These are the activations of a small neural network, seen along a few directions. Each row is one input.
In each table, some parts of the input vary, and every possible input appears once, in random order.
A made-up example of a description, with smaller parts first: ring(8) and (point or ring(11) or (values(3) and line(4))).
Shared parts are said once, and a part with two or three values counts as separate values.

Other details of the inputs shift rows strongly along three fixed directions, in all tables alike. That doesn't count.

Rows:
row 1: [ 11 -13  41  -1  28 -17   5 -24 -32  -5   3]
row 2: [  8  35  -1  21 -18 -13  25   5  21 -19   8]
row 3: [-11  -3  -8  30 -18 -33 -23 -20  24  -1  -7]
row 4: [  8  29 -44   6 -36   3   5  28  38  -6 -12]
row 5: [-11 -20   6 -11  31  16 -19 -20 -14  -1  -2]
row 6: [ 16  28   2  14   2 -36  23   0  29 -16   0]
row 7: [-70 -14   1 -22 -73  23  -5  19   7  11 -48]
row 8: [ 25  -6 -12   2  16  21  -3  15 -14  16  23]
row 9: [  4   9 -14 -15  15  38   8  20  -8 -14  27]
row 10: [-49 -16  10  12 -72   0 -15   8  -9  14 -28]
row 11: [ 10  32  -3   6 -11 -22  28  11  28 -13   1]
row 12: [-48 -14  42 -36 -36  16  12  14 -34  12 -24]
row 13: [  3  20 -39  28 -16   4   3  11  35 -16  -6]
row 14: [ -6 -26   6 -23  48   3  -4 -13   5   8  -5]
row 15: [ 14  28 -14  15 -34  -9  30  10  13 -20   2]
row 16: [ -6  -5   2  42 -14 -51 -25 -27  26  -3  -9]
row 17: [  7  32 -50  -1 -29   5   2  20  32 -10 -12]
row 18: [ 17  12  -3 -19   9  15  33  31  -8   2   9]
row 19: [-70  -8  -2 -25 -98  33  -6  36  -1  15 -49]
row 20: [ 21  28  -9  31 -17 -27  24   1   9 -22   2]
row 21: [ -2 -11   5  45   5 -54 -18 -31  30  -2  -5]
row 22: [ 27   2 -13 -16  17  29  10  34  -3  11   7]
row 23: [-50 -10  39 -33 -43  28   8   6 -30  19  -3]
row 24: [ -1 -37  24   4  47 -14 -24 -29  -7  17   9]
row 25: [ 23  23  -8   4  -7 -27  30   2  29 -15   1]
row 26: [ 11  21 -36  36 -26   8  11  28  30 -12  -4]
row 27: [ 15   7 -10 -11   0  23  30  27 -23  10  25]
row 28: [ 31   8   3 -20  23   9  32  17  -9   1  13]
row 29: [ 10   1 -33 -12  -5  42  -3  26  -8  17  22]
row 30: [ 13  23 -35  14 -35   4  18  41  33  -2 -11]
row 31: [  9   1  19  23  -5 -57   3 -36   8 -11   2]
row 32: [ 25  11 -18   0   1  36   4  30 -21   0  10]
row 33: [  2  22 -42   5 -22  -2   4  17  42  -8 -12]
row 34: [-48 -26  34 -41 -55  31  10   6 -48  21 -10]
row 35: [ 14 -28  34  12  41 -32 -34 -39 -25  11   5]
row 36: [  7  13 -35  38 -32  -7  12  22  32   1   3]
row 37: [  6  -4 -39 -14  19  35   1   8   0  11  23]
row 38: [ 14   5 -31 -28  27  23   1   5   4   0   5]
row 39: [ 11 -15 -25  -7  45  20  -1  -5   4  12  23]
row 40: [ 15  26 -54  21 -19  -3  -8   1  27  -9  11]
row 41: [ 23   2 -13 -15  21  19   3  23   3   9   6]
row 42: [-39 -17  41 -20 -28  19   8   8 -51   7 -17]
row 43: [  3  -3  49 -14  41 -27   7 -24   0  -1   5]
row 44: [ -3  -9  17  28  12 -55 -13 -22  36  -6 -26]
row 45: [ 16  -9 -10 -15  32  20   8  21  12  12   5]
row 46: [ 10   4 -30 -15  19  39  -5   5 -13  -4   9]
row 47: [  6 -13  43 -12  31 -29   6 -20 -18   1  -4]
row 48: [  6   5 -23 -17  14  29   7  14  -4   1  40]
row 49: [ 20  20 -16  16 -22 -27  24  -5  20 -11  13]
row 50: [ 20   8 -23 -25  14  31   2  25  -2   8   5]
row 51: [ 26   5 -10   4  14  32   2  24 -16   1  14]
row 52: [ 25   9   1 -13  10  20  30  13 -16  -6  20]
row 53: [ -3  11  38  38   8 -68  -2 -43  12 -26 -11]
row 54: [-13   3 -17  -1  -4 -23 -14 -19  29 -10 -21]
row 55: [-32 -34  36 -27   3  35 -31  -8 -48  16 -15]
row 56: [ 28   3  -8 -15  30  11  -3  13  -4   7   6]
row 57: [ 22   7   1 -30  10  19  36  21  -3   1  14]
row 58: [ -9   4  -3  10  -3 -38 -23 -26  30 -10 -25]
row 59: [  8   5 -34 -14  15  43   0  11  -6  -3  12]
row 60: [  3  -5 -26  -7  24  37   5  10   2  -1   8]
row 61: [  2 -31   9 -15  59  -1 -29 -42 -19  12  16]
row 62: [ -6 -29   9 -11  36   6 -26 -22 -15  16  12]
row 63: [-52   8  35   6 -67 -13   7  -5 -10  -9 -29]
row 64: [ -2  10  30  27   6 -59  -1 -40  20 -11   6]
row 65: [  5  23 -41  31 -30  12   9  26  34 -12  -6]
row 66: [ -5  -2   0  39 -18 -49 -30 -30  21  -3  -9]
row 67: [ 21   7 -26 -13  22  43  -5  14 -16  -1  14]
row 68: [ 23   9 -21  -7  16  37  -6  17 -16   0  14]
row 69: [ 27  -2 -17   0  18  15 -10   6 -13  12  23]
row 70: [ 14 -26  39  13  52 -12 -22 -21 -21   1   3]
row 71: [ 17  19  12 -10  20  22  27  13  -6  -4  25]
row 72: [-69  -6  24 -18 -59 -13 -16  -9  10 -10 -33]
row 73: [ 14  35   0   5  -1 -22  28   6  39 -14   8]
row 74: [ -3 -11  35  -5  23 -16   4 -20 -23   6  15]
row 75: [  0   8   9  24 -20 -49 -18 -15  20 -10 -31]
row 76: [  8  -9  33  -8  12  -5  11 -14 -29  -5   4]
row 77: [-39 -41  39 -31 -11  27  -3  19 -29  28 -26]
row 78: [-43 -31  25 -35  -8  46 -28  -4 -48  15 -18]
row 79: [ 19  15  -4 -10  12  17  28  17  -8   6  34]
row 80: [  9 -26  37  12  50 -15 -28 -28 -17   1   1]
row 81: [ 10 -25  38   9  49 -17 -34 -34 -23  -1   0]
row 82: [-11 -23   3 -31  35  11 -10 -11  -3   8  -7]
row 83: [ -7   1   0  29   5 -29 -26 -29  20 -18 -15]
row 84: [ 27  25  -8   9  -8 -31  28   3  28 -17   1]
row 85: [ -4 -36  16  -3  51  -5 -23 -29  -8  16  11]
row 86: [ -7  -2 -12  23  -3 -31 -30 -33  20  -4  -2]
row 87: [ 21  -1 -31 -11  39  17 -11 -14  -5   4  25]
row 88: [ -8  13  27  37 -12 -57   2 -29   7 -25 -14]
row 89: [-55  -9  11   5 -65  14 -22   5  -9   2 -38]
row 90: [ 27   4  -6 -11   7  15  27  13 -21   7  27]
row 91: [ 15 -19  34   8  50 -19 -35 -35 -27  -3  -1]
row 92: [ 19  22 -33  17 -12 -11   8  23  40  -6  -7]
row 93: [ 13   8  -7 -11   2  21  28  23 -20   8  27]
row 94: [ -2   2  -9  27 -16 -34 -31 -28  13  -4  -5]
row 95: [-44 -23  30 -31 -51  27  10  12 -55  24  -9]
row 96: [-56 -14  18  16 -75  12  -6  17  -8   3 -41]
Description of these inputs: values(3) and (point or line(11) or (line(4) and line(5))).
Q: Changing only the values(3) part turns row 70 into row 30. The same change can be made to row 89. Which row results?
A: row 19
Q: Changing only the values(3) part turns row 42 into row 27. The same change can be made to row 63. Which row results?
A: row 79
Q: Change only the line(11) part in row 47. List by row number the other rows that result.
A: row 6, row 11, row 12, row 18, row 25, row 28, row 43, row 57, row 73, row 84
Q: Start at row 8 and move only the line(5) part, one step at a time. The first step leads to row 66. Which rows follow, in order?
A: row 29, row 86, row 61
Q: Change only the line(5) part in row 13. List by row number the other rows that result.
A: row 26, row 60, row 65, row 96

Rows:
row 97: [-10  12 -48  22 -27 -16 -26 -10  40 -12 -16]
row 98: [-10  13  -4  18 -38 -15   0   7   4  -9 -10]
row 99: [  2  16   9  28 -17 -42  -4 -17  24 -19 -15]
row 100: [ 16  27 -25 -14  -9  33  27  28  -1  -2  16]
row 101: [-11 -26  -5 -10  34  13 -35 -23  -3   8   5]
row 102: [ -6  -4   6 -26  -3  34   8  12 -38  11  10]
row 103: [ 15  -9   3   1  27   9   2  -7 -22   7  32]
row 104: [  4 -11  25  21  19 -44 -20 -42  -6  -5   8]
row 105: [ 10  29 -20  16 -25 -25  15  -4  35 -19  -8]
row 106: [  2  -2  30  29   6 -51 -13 -27  14 -15 -17]
row 107: [ 44  -8 -26  10  78  13 -18  -4  10  11  18]
row 108: [ 17  10 -12 -13  21  14  23   9   5  -7  18]
row 109: [ 16  25 -35   7 -13  22  25  25   2  -8  23]
row 110: [-28 -10  26 -28  -7  30   5   1 -31  10   1]
row 111: [  9 -12  34   6  33 -41  -9 -33   4  -7 -10]
row 112: [-44  -9  22 -15 -42  -9   0   3   0   7 -35]
row 113: [-48  -9 -27  -3 -64  27 -26  20   5   8 -37]
row 114: [  6  32 -32   8 -14 -14  26  13  43 -12   6]
row 115: [ 29  16 -24  -2   4  24  26  36   9  -1  10]
row 116: [ 18 -10  12 -16  33   7  12  15   3   9   4]
row 117: [  1 -23  30  11   5 -11 -15 -15 -20  10  -2]
row 118: [ 24  -4   8   5  28   9   4  11 -16   2  14]
row 119: [-32 -18  25 -49 -10  22   3  10 -23  17 -10]
row 120: [-24 -24  28  -5 -17   9 -11  -7 -37  17  -7]
Q: Changing only one part turns row 101 into row 113. The same change can be made to row 114. Which row results?
A: row 112
Q: What do these inputs look like to the network?
A: line(4) and (point or line(5))

Rows:
row 121: [-36  -1 -16 -24 -37  35  -9   5 -13   7  -9]
row 122: [-17 -35  51  -3  32 -25 -14 -40 -12   4   4]
row 123: [ 38  31 -24  39   2 -33  25   0  26 -22   9]
row 124: [ 38  -1 -15 -17  38  24  27  24  -9   3  24]
row 125: [ -8 -15  64   1  31 -18 -18 -31 -34  -6 -10]
row 126: [ 31  35 -13  55  -3 -49  20 -17  36 -25  17]
row 127: [-11 -24  57  -3  30 -33 -14 -31 -32  12   4]
row 128: [-33  14 -24  22 -86 -16   5   9  43  -3 -34]
row 129: [-30 -15  -8 -22 -44  45   3  25  -6  25 -15]
row 130: [-17 -17   3   5 -42  35 -33  23 -30  13 -11]
row 131: [ 38  15  -3   0  45  12  21  12 -18   5  40]
row 132: [ 25  30 -40  37  -4 -47   2   0  57 -10  -2]
row 133: [ 25   6  -4  -8  43  18  15  14 -17   7  35]
row 134: [ 36  -5 -17 -17  44  23  21  20  -4   1  22]
row 135: [-21 -38  45  -3  28 -17 -19 -38 -11   8   0]
row 136: [-16   2  21 -25 -25  40  11  31 -32   6  -7]
row 137: [-37  17 -35  28 -74  -7  -1  11  29 -14 -38]
row 138: [-10 -25  18  19 -13 -18 -53 -39 -27   6  -9]
row 139: [-21 -29  49  -5   9 -17  -6 -28 -16   7   2]
row 140: [-30  18 -11  21 -90 -23  12  10  34  -6 -29]
row 141: [-26  -2  11 -28 -41  28  14  33 -31  21  -1]
row 142: [ 26   9 -19 -15  39  24   9   0 -11  -7  32]
row 143: [ 15  35 -31  45  -4 -20  -4   0  47 -28  -8]
row 144: [-50  -6  -5 -12 -42  40  -7  23 -20  16 -12]
row 145: [-28   2   7 -26 -27  55   7  34 -22   1  -9]
row 146: [ 29   1 -11 -12  51  13  13  16  -4   9  35]
row 147: [-38  -6  -2 -30 -40  52  -5  33  -9  12 -24]
row 148: [-22 -29  43  -1  42 -21 -28 -36 -22  10  -1]
row 149: [ 28  -4 -17  -6  33  15  14   9  14   7  27]
row 150: [-21 -31  43 -15  28 -25 -18 -23 -16  13  -4]
row 151: [ 46  17  -2 -16  32  23  19  29  -7   3  15]
row 152: [ 31   5 -22 -20  37  11   8   1   1  -4  28]
row 153: [-24 -32  41   7  29 -10 -25 -41 -15   8  -3]
row 154: [41  5  0 -3 32  7 27 10 -1  5 35]
row 155: [-11 -32  41 -14  19 -19  -9 -21 -26   8 -24]
row 156: [ 36  13  -1 -10  42  21  14  19  -1  -6  23]
row 157: [-30  -1   6  26 -22 -65 -35 -56  31 -18 -31]
row 158: [ 29  34 -38  38  -1 -34  -5   2  61 -20 -12]
row 159: [ 34   9  -7 -16  44  31  13  23   1  -5  24]
row 160: [-14 -23  -7   7 -48  46 -21  23 -35  26   3]
row 161: [ -3 -37  31  21  18 -18 -54 -29 -33  21   1]
row 162: [ 15   3 -26   1  28  34   7  15  -8  -1  10]
row 163: [  7   4 -23  -4  20  22   2  18   5  12  18]
row 164: [-30  24 -12  14 -77 -17  -1  18  36 -14 -44]
row 165: [-21  -9  31  38 -20 -83 -20 -51  40 -14 -32]
row 166: [-16 -18  58  -4  30 -13 -20 -28 -25  -7 -12]
row 167: [ 19  27 -42  38  -6 -40  -4   0  55  -6  -5]
row 168: [-25 -36  39   0  24  -9 -23 -37 -10  12  -4]
row 169: [ 35  10 -17 -14  37  11  10   0  -6  -6  33]
row 170: [ 42  11  -7 -16  35  13  20  26 -11  16  27]
row 171: [ 35   9 -21 -17  35   4   5  -3   6  -1  19]
row 172: [ 32  32 -35  30  -1 -30   2   7  57 -21  -9]
row 173: [ 36   8 -16 -19  35  10  12   2  -4  -2  31]
row 174: [ -5 -27  58  -7  17 -26  -7 -30 -22  13  -7]
row 175: [ 35  25 -48  40   8 -37   2  -4  52 -17 -10]
row 176: [-35 -15  -7 -22 -40  48   5  25  -8  22  -7]
row 177: [ 32   8 -11 -20  35  29  13  28   5  -3  18]
row 178: [ -5 -22  51  10  28 -26  -6 -37 -37  -3  -8]
row 179: [-35   3 -14 -22 -41  39  -2   9 -19   2  -5]
row 180: [-12 -26  46  -8   7 -18  -2 -20 -32   4 -17]
row 181: [ 39  25 -35  34   9 -44  13  -2  46 -20  -7]
row 182: [-27   1  24  41 -12 -62 -36 -44  37 -24 -40]
row 183: [ 24   2 -15   2  34  24  15   9   3   2  31]
row 184: [ 28   1 -24  -4  41  32  15  16 -10  -3  20]
row 185: [-32 -10  -9 -29 -42  50  18  37 -26   8 -12]
row 186: [ 35  -2 -31 -17  32  30  17  26  -1   8   9]
row 187: [ 32  -5 -25 -13  41  23  15  17   0   4  16]
row 188: [-29  28  -9  21 -82 -23   3  15  36 -21 -38]
row 189: [ 28  31 -35  41   3 -27  18   0  35 -30   4]
row 190: [-36  -5   3 -24 -27  41   8  28 -28  16   3]
row 191: [-16 -26  53  -2  47 -13 -31 -36 -18  -6 -13]
row 192: [-36  -3 -16 -32 -49  32  -3  14 -11   6 -12]
row 193: [-10 -11  37 -14  -5 -27 -17 -36 -21   3 -17]
row 194: [-18 -30  48   2  31 -18 -13 -37 -18   2   4]
row 195: [-19 -27  47   5  22 -24 -11 -37 -30  -4 -14]
row 196: [-24 -31  33  -7  29 -20 -30 -29 -10  18  -9]
row 197: [ 32   1 -10 -10  25  16  26  18   7   5  33]
row 198: [-37  -7   7 -26 -40  31  11  29 -26  18   1]
row 199: [-34 -12 -14 -27 -39  53  11  34 -24  11 -16]
row 200: [ 27  31 -33  36  -1 -54   6  -2  55 -12   2]
row 201: [ -6 -26  61   7  28 -38  -8 -44 -21   5   5]
row 202: [ 29   8 -30 -17  25  13   2   1   8   2  15]
row 203: [ 29  12 -14 -13  36  19  11  -1 -15  -6  33]
row 204: [-33  -4   0 -34 -50  37  12  40 -22  25 -11]
row 205: [ 30  42 -34  23 -26 -29  16  -4  33 -23   8]
row 206: [ 29  -1 -14  -9  29  16  22  15  11   4  30]
row 207: [-19 -26  46 -10  29 -10 -28 -28 -12  -2 -17]
row 208: [ 38  11  -5 -18  32  22  14  27   1   3  12]
row 209: [ 28  24 -47  37   6 -28   5  -1  48 -19  -5]
row 210: [-24  24 -17  20 -95 -15  19  22  14 -10 -44]
row 211: [ -9  -8  43   7  16 -37 -19 -55 -26 -10  -2]
row 212: [ 20  11 -37 -16   9  25   0   7   8   6   8]
row 213: [ 23   7 -27 -16  31  20   3   0   0  -3  26]
row 214: [-26  -4  24  42 -30 -75 -12 -43  21 -24 -35]
row 215: [ 54 -10 -35  21  35  26 -13  18 -21   6  27]
row 216: [-31  -1  -8 -28 -35  26   1   8 -16   2  -2]
row 217: [-33  -7   0 -37 -39  54   2  39 -13  11 -19]
row 218: [ 27  28 -25  29   2 -44  12   3  41 -12  13]
row 219: [ -8 -14  44  -6  18 -31 -18 -48 -26  -3  -1]
row 220: [-34  -2   4 -19 -51  49  22  31 -25  12   3]
row 221: [ 25  27 -36  40   8 -53   1  -8  56 -15   7]
row 222: [-22   3  -8 -34 -48  28   6  16 -16   9 -12]
row 223: [-48  28 -33  26 -86 -12 -12  -9  26 -20 -32]
row 224: [-19   6  14 -29 -42  41  14  39 -25   7 -14]
row 225: [-45  19 -25  23 -82 -18  -1  14  32  -5 -26]
Q: What do these inputs look like to the network?
A: values(5) and (point or (line(4) and line(5)))
Q: Changing only the values(5) part turns row 193 into row 151. The same change can be made to row 211. Which row results?
A: row 125
Q: Changing only the values(5) part turns row 131 into row 126. The same change can be made to row 204. Which row results?
A: row 140
Q: Change only the line(4) part in row 210. List by row number the other rows that result.
A: row 123, row 178, row 180
Q: Change only the values(5) part in row 133. List by row number the other rows that result.
A: row 166, row 195, row 203, row 220
Q: Change only the line(5) part in row 218. List by row number the other rows that result.
A: row 141, row 150, row 196, row 221
Q: Start at row 163 and move only the line(5) part, one step at a time. The first step leads to row 225. Which rows follow, in order?
A: row 146, row 198, row 127
Q: Change only the values(5) part in row 169. List by row number the other rows that result.
A: row 139, row 156, row 198, row 214
